These are the activations of a small neural network, seen along a few directions. Each row is one input.
In each table, some parts of the input vary, and every possible input appears once, in random order.
A made-up example of a description, with smaller parts first: one of 8 places around a ring, together with either a single point or one of 9 places along a line or (one of 3 separate values, together with one of 6 places along a line).
Shared parts are said once, and a part with two or three values counts as separate values.
In the rows, 128 means zero.

Other details of the inputs shift rows strongly along three fixed directions, in all tables alike. That doesn't count.

Rows:
row 1: [152 105 126 132  91 142 160 121 144 131 115 121]
row 2: [131  52 135 196  40 159 142  90 161 111 162 137]
row 3: [117  92 139 134 105 143 138 105 119 126 110 131]
row 4: [121 121 148 155 131 154 138 123 120 121 144 106]
row 5: [118 207  69  79 234 109  63 199 101 112 152 169]
row 6: [ 97 152  96 132 128 117  90 149 148 121 155 197]
row 7: [143 175 110 119 174 114 114 148 125 129  96 123]
row 8: [188 137  64 112 167 106  98 156 131  94 145 114]
row 9: [ 92 120 161 120 134 132 150 111 101 163 132 125]
row 10: [110 104 180 143  80 146 159  84 124 128 147 116]
row 11: [133 130  78 157 150 125  98 154 137 115 168 152]
row 12: [ 73 116 101 147  53 137  76 139 192 127 193 227]
row 13: [156  91 160 152  79 134 167  99 142 135  68  99]
row 14: [ 51 165 210 126 164 116 177  97  75 174 123 127]
row 15: [113 164 179 102 176 140 186 127  77 162  81  84]
row 16: [156  85 127 132  89 154 132 109 142 101 110 107]
row 17: [150 133  93 111 155 130 114 150 125 123 104 118]
row 18: [125 147 183 131 154 117 180 101  95 137  98  72]
row 19: [190 165 101 112 186 115 123 140 108  99  77  88]
row 20: [153 100 159 141  84 132 152 114 157 131 121  97]
row 21: [147 173  58 111 187  91  83 168 131 114 172 165]
row 22: [167  84  77 180  84 143 107 133 174  91 168 136]
row 23: [170  83 115 131  83 152 126 122 159 105 108 104]
row 24: [ 94  79 172 136  61 161 144  97 144 146 160 132]
row 25: [ 87 199  94  92 191 101  77 198 131 151 188 183]
row 26: [ 67 158 135 100 149 127  84 168 116 154 154 152]
row 27: [ 58 157 186 130 139 130 147 110  98 153 113 158]
row 28: [105 118 104 115 123 136 101 142 139 125 186 156]
row 29: [125  81 139 147  53 148 159 105 157 142 136 152]
row 30: [157 155 128 121 168 120 138 121  97 117  79 105]
row 31: [151 118 158 119 146 144 165 109  92 136  58  68]
row 32: [106 133 171 144 134 110 173  95 104 147 115 113]
row 33: [127 134 145 131 129 120 143 129 123 146  86 125]
row 34: [167 136 113 140 142  98 144 119 135 133 104  94]
row 35: [129 125 164 133 123 129 162  95 108 127 125  95]
row 36: [117 129 123 116 153 120 134 130 108 151 134 126]
row 37: [112 110 123 150  66 129 116 120 178 129 177 160]
row 38: [ 90  97 173 138  97 131 137 110 113 165 108 123]
row 39: [111 124 103 124 118 137  91 139 138 110 158 185]
row 40: [ 96 144 147 128 134 131 126 115 107 133 121 160]
row 41: [171 106 135 127 129 128 148 109 117 106 118  78]
row 42: [146 123 157 129 112 139 147 127 137 127  86  97]
row 43: [150 148 114 118 142 133 113 135 125 101 116 125]
row 44: [ 56 152 205 118 129 146 155 121 103 168 108 138]
row 45: [172 160 104 118 179 102 135 132 102 115 115  92]
row 46: [148 126 134 115 168 120 160 113  83 135  98  69]
row 47: [109  75 124 145  49 155 103 111 167 104 168 186]
row 48: [111 180  97 113 162 122  87 166 143 125 138 157]
row 49: [172 117 109 140  95 132 120 128 166  86 109 117]
row 50: [173  97 122 131  78 147 152 127 163 114 118 108]
row 51: [153  85 114 137  99 139 133 113 141 124 101 124]
row 52: [ 54 169 147 117 157 127 110 131  98 150 148 197]
row 53: [174 160  94 121 162 101 111 152 149 116 128 100]
row 54: [ 77 144 131 111 116 144 128 149 135 151 167 178]
row 55: [195 105  95 131 136 120 123 121 127  92  87 104]
row 56: [175  90 105 159  65 117 128 113 184  93 151 123]
row 57: [126 109 118 142  81 118 117 137 170 138 165 162]
row 58: [109 201  87  78 236 104  94 185  87 152 151 137]
row 59: [117 158 167 115 158 120 150 136 107 158 119 106]
row 60: [104 149 184 113 157 134 195 112  74 169  79  99]
row 61: [119 145 168 127 154 110 169 119  97 169  99 100]
row 62: [128 113 144 151  88 135 140 104 145 115 106 135]
row 63: [151  66 153 146  60 140 131 108 152 128 103  92]
row 64: [177  99 104 130 104 141 114 125 148  84 116 117]
row 65: [111 165  93 123 145 105  92 158 153 135 177 166]
row 66: [ 36 134 144 139  89 127 109 126 157 159 204 207]
row 67: [212 121  57 122 156  99 107 144 136  89 129 104]
row 68: [224 126  69 133 146  95 123 130 139  89 114  90]
row 69: [180 143  76 148 177 126 103 161 130 100 142 108]
row 70: [114 119 172 123 137 138 162  96  91 135 126  97]
row 71: [ 72 140 162 111 157 144 139 117  82 150 113 135]
row 72: [179 105 143 144 103 116 163 112 143 137  95  79]
row 73: [215 105  63 123 148 105 120 136 136  96 113  82]
row 74: [ 88 136 171 140 121 129 147 101 120 154  98 138]
row 75: [109 141 183 133 127 130 165 103 118 147 115  90]
row 76: [129 115 146 147  86 139 136 107 153 124 105 126]
row 77: [ 79 115 152 128 107 127 111 133 121 159 134 147]
row 78: [217 107  68 120 142 124 111 144 146  81  91  84]
row 79: [100 116 166 123 129 145 155 107  97 152  91 118]
row 80: [113 200  65  73 239 100  73 197  97 130 175 153]
row 81: [173  89 104 156  57 136 116 119 190  80 123 134]
row 82: [167  73 100 143  92 133 127 109 145 105 104 122]
row 83: [ 69  91 146 131  65 156 116 119 156 148 197 177]
row 84: [ 29 157 174 123 118 138 124 127 129 151 197 183]
row 85: [ 77 135 159 106 145 142 136 123  98 145 158 126]
row 86: [129 101 110 131  92 124  93 142 152 132 135 136]
row 87: [174 131 113 129 134 127 129 120 122 100  91 107]
row 88: [169 135  70 107 163 122  94 160 131  99 120 125]
row 89: [176 134  74 118 167 111  95 145 127  99 113 139]
row 90: [230 119  85 114 159 124 128 143 131  96  59  55]
row 91: [ 85  93  99 136  68 137  87 132 172 116 224 211]
row 92: [100 125 174 118 168 125 177  95  63 161 100  88]
row 93: [124 152 160 124 157 120 159 106  87 136 121 101]
row 94: [ 71 177 133 106 153 127 102 168 123 152 145 179]
row 95: [126 105 159 143  83 139 150 113 144 138  96 124]
row 96: [102 160 153  98 189 125 147 135  73 164 119  98]
row 97: [ 95 123 128 156 128 153 115 137 132 123 178 146]
row 98: [ 93 136 183 115 145 128 141 123  84 167  90  94]
row 99: [121 123 112 138  76 142  95 139 183 109 152 165]
row 100: [ 97 140  90 136 106 113  89 151 173 117 206 196]
row 101: [ 77 133 162 121 155 121 147 105  84 154 146 142]
row 102: [172 159  79 122 155 110  95 159 148  94 115 135]
Description of these inputs: one of 6 places along a line, together with either a single point or (one of 2 separate values, together with one of 8 places around a ring).
Changing only the place on the line of 6 turns row 93 into row 45. The same change can be made to row 31. Which row results?
> row 17
Changing only the place on the line of 6 turns row 86 into row 26. The same change can be made to row 22. Which row results?
> row 4

Rows:
row 103: [ 94 150 182 106 180 139 157 106  58 138  99  99]
row 104: [ 73 167 175 118 135 127 147 132 115 165 117 152]
row 105: [182  96 142 140 112 135 162  84 114  97  85  81]
row 106: [ 88 191 163 100 199 130 146 137  72 151  76 128]
row 107: [138 170  74 127 138 104  74 181 172 115 148 177]
row 108: [ 61 201 151  93 185 124 118 154 100 158 116 169]
row 109: [128  86  98 146  79 142 107 132 170 110 196 161]
row 110: [ 55 112 181 136  68 139 142 106 146 157 183 160]
row 111: [206  98 139 136 117 140 166 104 121 104  25  50]
row 112: [190  61  95 166  75 114 129  97 158 107 101 119]
row 113: [142 163  58 130 173 105  78 172 144 104 186 163]
row 114: [120  97  95 133  97 145  94 147 161 121 200 160]
row 115: [170  98 126 154  92 120 161 103 152 121 137  98]
row 116: [172 137 105 139 171 115 133 121 106  99 108  92]
row 117: [180 147 113 144 163  97 147 127 121 119 112  76]
row 118: [126 146  67  97 160 132  58 177 134 102 183 171]
row 119: [ 92 117 213 157  89 127 187  69 115 153 116  98]
row 120: [143 116  79 134 106 116 100 155 173 116 192 150]
row 121: [141  79  81 142  76 120 104 123 168 120 155 179]
row 122: [132  94  97 145  86 140 112 118 158  98 179 167]
row 123: [ 59 174 133  95 159 120  96 167 124 163 194 166]
row 124: [166  55 139 173  41 147 142  68 156  82 119 115]
row 125: [ 47 142 152 130 129 141 132 122 115 154 198 184]
row 126: [154 166 102  92 177 123 102 172 124 127  88 110]
row 127: [174 106  96 112 154 115 124 134 109 137  90  92]
row 128: [159 172 108  97 183 115 116 162 119 124  72 103]
row 129: [ 39 142 208 110 132 167 151 115  80 173 101 139]
row 130: [141 155  94 130 146 123  94 152 140 105 107 152]
row 131: [138 147 100 107 134 123  94 177 153 135 129 141]
row 132: [161 105 127 138  80 130 134 132 167 123 101 116]
row 133: [194 158  98  98 229 117 133 150  72 112  84  48]
row 134: [161  75 138 148  78 137 152 107 151 130 138  84]
row 135: [ 53  72 178 140  67 147 148  86 116 170 142 168]
row 136: [ 93 129 204 138 104 126 188  81 111 159 123 104]
row 137: [169 126 114 121 168 128 141 125  99 108 107  83]
row 138: [ 68 157 182 132 127 135 138 114 114 150  99 150]
Changing only one part turns row 130 into row 129. The same change can be made to row 117. Which row results?
> row 134
What is each input in this table made of?
> one of 4 places along a line, together with either a single point or one of 8 places around a ring
Which other rows agree with row 137 in the place on the line of 4? List them by row number.
> row 103, row 109, row 110, row 111, row 120, row 128, row 132, row 135
Which other rows does row 128 become when the place on the line of 4 takes its other values? List them by row number.
> row 108, row 126, row 138
Which other rows does row 125 become when the place on the ring of 8 takes its other values? List them by row number.
> row 104, row 105, row 106, row 108, row 115, row 122, row 136

Rows:
row 139: [153 115 109 129 138 127 127 127 123 116 139 113]
row 140: [ 85 153 126 116 159 125 112 144 112 141 172 157]
row 141: [121  88 128 143  81 145 125 111 147 118 155 148]
row 142: [126 129  78 122 125 128  82 156 153 112 167 175]
row 143: [128 102 124 135  89 141 119 123 149 120 124 146]
row 144: [196 147  80 119 179 101 121 150 125 108 115  86]
row 145: [131 175 114 106 186 109 115 157 109 134 115 125]
row 146: [ 66 147 171 127 134 130 145 120 108 161 157 145]
row 147: [192 160  89 108 189 108 117 157 115 110  74  86]
row 148: [135 152 104 107 165 125 105 154 116 123 114 135]
row 149: [124  97 115 144  78 139 113 122 160 115 165 155]
row 150: [150 158 107 115 155 113 114 156 134 125 103 122]
row 151: [180 106 134 136 128 128 156 106 116 115  73  73]
row 152: [154  96 156 149  90 133 163  93 134 125 101  89]
row 153: [118 124 175 132 127 134 166 100 103 144  91 100]
row 154: [127 120  93 131 106 128  93 145 160 113 160 167]
row 155: [130 117  96 131  88 130  93 148 175 115 150 172]
row 156: [ 36 196 179 103 189 124 137 141  78 178 134 155]
row 157: [132 109 164 137 101 139 157 103 126 135  84 106]
row 158: [131 114 164 139 117 134 164  97 114 135 102  95]
row 159: [ 65 149 172 125 131 133 142 122 111 159 147 148]
row 160: [132 100 153 141 112 136 158  96 114 130 125 101]
row 161: [147 119  98 134 113 119 112 138 154 115 162 137]
row 162: [115  99 141 142  92 142 136 108 136 125 142 136]
What is each input in this table made of?
> one of 4 places along a line, together with one of 6 places along a line
Start at row 144 and move only the place on the line of 4, one step at a time. The first step leads to row 158. Which rows follow, in order?
> row 153, row 157
Start at row 155 and move only the place on the line of 4, one step at a time. The first step leads to row 145. Which rows follow, in order?
> row 152, row 161
